These are the activations of a small neural network, seen along a few directions. Each row is one input.
Each table varies a few parts of the input and shows all the possible inputs, shuffled.
Descriptions start from the smaller parts, as in this example, which fits no table here: line(6) and (point or ring(9) or (values(2) and ring(5))).
Shared parts are said once, and a part with two or three values counts as separate values.
In the rows, 128 means zero.

Other details of the inputs vary at random and push rows far along two fixed directions, the same in every table; ignore that.

A family of inputs:
row 1: [108 133 138 165 124 172 119 157 116 132 103 115]
row 2: [129 106 120  96 147 148 135 147 133 113 123 109]
row 3: [124 186 140 109  95 112 133 124 161 114 147 142]
row 4: [163 130 126 119 137 169 120 101 117  97 146 116]
row 5: [124 116 138 116 145 150 136 145 115 114 112 121]
row 6: [151 124 119 119 110 146 119 145 128 117 135  96]
row 7: [112 104 136 118 153 142 136 145 113 127 113 119]
row 8: [139  79 103 114 127 141 133 107 142 133 136  94]
row 9: [143  79 110 109 127 141 133 103 140 147 132 104]
row 10: [116 164 151 135 126  90 123 123 111 115 143 177]
row 11: [122 108 136 115 151 140 141 144 113 120 114 117]
row 12: [147 107 107 128 134 136 129 118 142 143 117 112]
row 13: [ 89 188 147 162  99 114 117 167 142 151 125 156]
row 14: [130  84 122 135 124 148 126 104 124 146 117 111]
row 15: [104 159 143 104 123  77 140 147 141 131 137 159]
row 16: [130 116 122 109 159 130 133 148 129 126 109 108]
row 17: [139 103 120 145 144 165 123 120 101 114 130 118]
row 18: [115 135 128 165 128 162 106 161 139 157 105 114]
row 19: [171  67  98  84 133 121 165  78 128 100 144 103]
row 20: [139  86 115 145 139 164 115 101 109 132 131 117]
row 21: [137  91 115 132 125 150 134 112 122 130 119 109]
row 22: [194  91  97  53 121  28 184  22 132  89 193 174]
row 23: [152 164 147 144  98  85 115 120 117 114 158 158]
row 24: [130 114 117 104 140 147 138 143 131 113 128 104]
row 25: [ 82 125 140 144 148 167 106 185 123 147 105 107]
row 26: [102 134 130 160 125 175 111 168 135 149 116 104]
row 27: [127 171 132 126 122  80 138 130 143 131 128 150]
row 28: [103 148 154 128 135  81 120 125 111 128 140 186]
row 29: [153 131 123 102 123 162 140 109 131  94 132 101]
row 30: [110 134 135 147 133 172 119 171 130 135 114 102]
row 31: [128 140 138 161 105 167 103 166 110 123 113 101]
row 32: [136 101 112 121 127 150 134 130 140 131 133  99]
row 33: [148 175 133 127  94  81 119 140 146 130 132 150]
row 34: [131 124 121 111 154 136 133 146 131 124 109 113]
row 35: [122 147 134 139 109  77 122 110 157 165 128 162]
row 36: [113 152 155 124 134  83 124 127 112 123 141 187]
row 37: [143  92 101 124 134 134 125 109 145 139 118 104]
row 38: [132 109 120 135 129 151 139 126 120 123 120 107]
row 39: [108 158 135 114 137  65 138 135 140 138 124 157]
row 40: [127 116 137 125 156 152 115 133  98 114 127 138]
row 41: [138  75 120 140 138 155 114  87 109 148 135 118]
row 42: [108 123 127 161 120 175 110 155 136 156 109 106]
row 43: [ 68 174 159 201  99 114  86 136 118 172 131 177]
row 44: [161  91 110  77 144 119 167  98 117  87 137 110]
row 45: [137 104 120 144 144 162 124 112 104 125 135 117]
row 46: [119 145 124 159 134 160 115 162 131 148 102 115]
row 47: [122 165 153 143 122  87 127 116 113 118 149 176]
row 48: [119 175 130 119 124  76 138 136 141 130 127 154]
row 49: [128  86 115 134 123 142 127 106 129 131 123 108]
row 50: [128 200 136 120 102 100 127 121 154 122 133 140]
row 51: [160 130 123  77 116  50 178  78 134  89 158 158]
row 52: [ 96 193 146 172 112 103 110 158 149 162 115 157]
Each input here is: line(4) and (values(2) or line(11)).
The inputs of row 37 and row 49 match in every part but the line(4) part. If row 27 is changed in the same way as row 37 into row 49, which row does it become? -> row 51
List by row number the other rows that have the line(4) part in common with row 32. -> row 2, row 3, row 6, row 8, row 9, row 13, row 15, row 24, row 25, row 26, row 30, row 42
Change only the line(4) part in row 13. List by row number the other rows that result. -> row 1, row 17, row 46
Change only the values(2) part in row 33. List by row number the other rows that result. -> row 50
Change only the line(11) part in row 10. List by row number the other rows that result. -> row 17, row 20, row 22, row 28, row 36, row 40, row 41, row 43, row 45, row 47

A family of inputs:
row 53: [153 127 115 107 140 160 131 131 127 104 129  97]
row 54: [104 148 173 186 106 116 101  91  91 136 154 201]
row 55: [ 89 126 143 161 135 194 109 179 121 144  95  95]
row 56: [ 64 197 176 172 115 108 104 188 124 153 112 176]
row 57: [ 72 172 183 199 106 129  97 123  87 138 152 194]
row 58: [111 177 149 140  95 110 125 144 140 130 132 150]
row 59: [109  95 127 131 149 175 128 152 121 132 111  97]
row 60: [152 171 129  91 105  61 152 102 143  98 157 162]
row 61: [135 168 137 132 110  71 132 117 136 129 141 168]
row 62: [ 68 206 176 176 108 110 104 189 126 150 111 171]
row 63: [174 124 107  50 141  56 172  79 139  82 158 147]
row 64: [155  83 104 130 131 175 120 117 123 129 126  83]
row 65: [156  88 107 122 141 156 127 118 119 120 122  95]
row 66: [191  89  96  14 149  33 194  51 135  67 170 149]
row 67: [169 132 111  79 131  50 158  79 140 109 155 162]
row 68: [122 113 128 136 134 184 124 158 120 123 112  93]
row 69: [ 78 174 155 158 111 124 115 162 143 150 115 145]
row 70: [148  79 107 119 175 172 124 129 112 127 113  92]
row 71: [140 149 127  86 100  54 163  93 153 110 161 162]
row 72: [163  60  88 101 140 160 142  88 135 127 130  80]
row 73: [124  81 110 132 148 157 126 119 128 148 117 104]
row 74: [129  96 114 150 132 174 115 132 127 147 116  93]
row 75: [170  61  96 100 155 148 138 105 115 114 126  88]
row 76: [106  97 126 132 150 181 124 149 124 137 107  93]
row 77: [140 111 124 107 153 153 135 143 114 107 116 102]
row 78: [131  83 117 139 158 165 119 140 109 133 111 102]
row 79: [ 75 174 162 181 110 102 100 162 131 170 116 178]
row 80: [151  77 109 117 164 160 128 123 110 121 116  99]
row 81: [111 110 120 154 132 159 113 136 133 154 111 110]
row 82: [130 111 120 134 127 194 122 148 132 125 115  80]
row 83: [102 156 140 156 106  91 117 132 141 157 128 160]
row 84: [110 176 150 132 109  97 130 146 133 127 132 157]
row 85: [106 175 149 165 119  97 110 148 127 148 121 162]
row 86: [116 138 137 150 143 188 112 173 112 125 102  97]
row 87: [139 178 137 132  99  67 128 114 142 129 145 171]
row 88: [115 162 143 114 137  89 131 136 131 120 132 161]
row 89: [141 164 131 123 119  76 134 112 140 127 142 162]
row 90: [140 160 129 135 117 109 119 122 136 130 135 143]
row 91: [138  89 112 135 141 151 124 127 120 135 119 105]
row 92: [144 115 121 147 124 161 112 133 119 127 122 101]
row 93: [101 139 146 125 128 113 132 146 126 132 124 148]
row 94: [136 105 114 141 119 161 113 123 134 144 127  95]
row 95: [118 150 137 151 102 102 118 124 135 146 134 155]
row 96: [134 124 124 130 152 189 119 157 116 118 110  88]
row 97: [130  76 111 128 147 151 124 120 124 144 121 105]
row 98: [195 105  89  16 104  32 198  31 167  75 185 145]
row 99: [134 120 125 135 134 190 118 156 120 119 112  86]
row 100: [122 154 130 141  95  98 124 110 150 150 137 149]
row 101: [101 173 144 128  98  92 137 130 153 136 136 157]
row 102: [161  61  99  77 155 156 156 112 119  97 130  82]
Describe the family of inputs behind these rows. -> values(2) and (point or (line(4) and line(6)))
The inputs of row 55 and row 83 match in every part but the values(2) part. If row 57 is changed in the same way as row 55 into row 83, which row does it become? -> row 54
The inputs of row 95 and row 68 match in every part but the values(2) part. If row 80 is changed in the same way as row 95 into row 68, which row does it become? -> row 66
Start at row 53 and move only the line(4) part, one step at a time. The first step leads to row 96. Which rows follow, in order? -> row 63, row 88
Start at row 100 and move only the line(6) part, one step at a time. The first step leads to row 94. Which rows follow, in order? -> row 64, row 92, row 87, row 90
Change only the values(2) part in row 92. List by row number the other rows that result. -> row 99

A family of inputs:
row 103: [164 130 110  55 130  69 173  81 147  91 157 143]
row 104: [113 174 144 145 107 100 118 155 140 144 121 148]
row 105: [145  55 103 151 151 198 113 107 107 140 121  79]
row 106: [146 123 117 105 120  44 143  53 143 137 162 184]
row 107: [ 93 161 148 157 112 122 114 167 137 152 110 142]
row 108: [ 80 187 185 172 133  99 106 160  89 129 130 203]
row 109: [142  60 112 155 137 225 105 118 102 131 125  74]
row 110: [112 186 145 142 112 106 117 153 140 132 124 148]
row 111: [ 94 200 158 165 109 126 102 177 138 145 114 147]
row 112: [139  88 113  97 149 160 144 129 128 113 121  88]
row 113: [ 84 165 151 154 119 134 117 169 135 145 114 139]
row 114: [130  88 112 127 147 180 124 152 122 130 107  78]
row 115: [179  94 105  88 107  57 164  37 134 106 169 157]
row 116: [161 109 105  68 142 114 163 100 137  94 142 114]
row 117: [139 101 112 137 146 188 116 160 121 130 104  76]
Describe the family of inputs behind these rows. -> point or line(4) or (values(2) and ring(5))
Start at row 109 and move only the line(4) part, one step at a time. The first step leads to row 115. Which rows follow, in order? -> row 105, row 106
Change only the ring(5) part in row 116. List by row number the other rows that result. -> row 110, row 113, row 114, row 117

A family of inputs:
row 118: [ 93 141 142 152 115 114 123 126 135 152 127 155]
row 119: [125 137 127 123 135 102 140 136 126 122 130 140]
row 120: [144 138 115 125 126 102 134 128 133 127 132 134]
row 121: [ 99 154 148 130 106 120 131 145 142 136 129 139]
row 122: [110 104 142 155 155 204 102 171 103 135  92  88]
row 123: [113 121 135 159 137 191 120 156 111 128 103  98]
row 124: [147 125 122  93 154 114 146 112 122 101 133 130]
row 125: [ 97 138 140 148 121 111 125 123 129 148 128 159]
row 126: [182  28  98  88 156 187 143  75  85  76 157  82]
row 127: [125 150 133 128 130 114 142 131 125 114 129 140]
row 128: [119 169 134 135 118 129 123 143 143 130 129 130]
row 129: [ 91 152 147 138 113 123 120 163 140 143 123 137]
row 130: [132 152 129 125 135 102 120 140 131 132 127 145]
row 131: [111 173 134 135 113 108 120 153 147 140 131 141]
row 132: [148 105 122 101 122 105 157 105 125 109 135 127]
row 133: [163  68  97 116 151 158 129  93 118 129 130  94]
row 134: [130 103 117 102 124  95 152  87 141 122 145 140]
row 135: [119 145 143 121 134 121 130 127 122 119 124 144]
row 136: [133 127 125 102 151 107 135 131 123 115 129 136]
row 137: [140 111 120 151 130 185 116 142 120 128 107  92]
row 138: [103 172 143 127 121 117 133 145 140 126 132 145]
row 139: [157 127 121 102 127 110 136 101 133 110 135 134]
row 140: [132 129 122 137 121 104 127  98 134 143 137 144]
row 141: [118 114 137 168 143 205  91 175 111 145  92  86]
row 142: [ 97 138 145 157 124 122 116 132 124 153 126 160]
row 143: [151 121 118  99 130  87 134 114 132 122 135 137]
row 144: [149 117 115  97 111 116 143 112 146 119 139 114]
row 145: [134 113 125 114 126  99 146 127 124 121 131 132]
row 146: [125 140 136 154 124 114 109 121 128 151 134 152]
row 147: [117 117 123 142 128 177 108 166 131 142 111  87]
row 148: [ 92 171 146 136 120 112 122 162 141 139 127 149]
row 149: [145 134 120 105 112 124 141 111 146 115 138 120]
row 150: [103 159 145 130 113 138 131 141 139 129 128 134]
row 151: [130 160 136 135 133 123 117 139 129 127 123 139]
row 152: [133 141 134 143 104 110 127 130 132 134 125 139]
row 153: [130 165 131 145 117 112 127 135 133 129 127 143]
row 154: [145  80 102 123 140 155 127 100 131 131 127  94]
row 155: [102 111 142 160 156 193  97 185 105 141  91  94]
row 156: [168 109 121 113 113 114 132  74 110  99 176 140]
row 157: [143  97 121 103 137 101 144  90 127 125 148 150]
row 158: [151  79 101 123 142 155 129  96 128 132 128  94]
row 159: [130 140 126 135 108  95 128 136 132 137 128 140]
Describe the family of inputs behind these rows. -> values(2) and (point or line(5) or (values(3) and ring(5)))
The inputs of row 136 and row 130 match in every part but the values(2) part. If row 121 is changed in the same way as row 136 into row 130, which row does it become? -> row 144
The inputs of row 125 and row 140 match in every part but the values(2) part. If row 157 is changed in the same way as row 125 into row 140, which row does it become? -> row 146
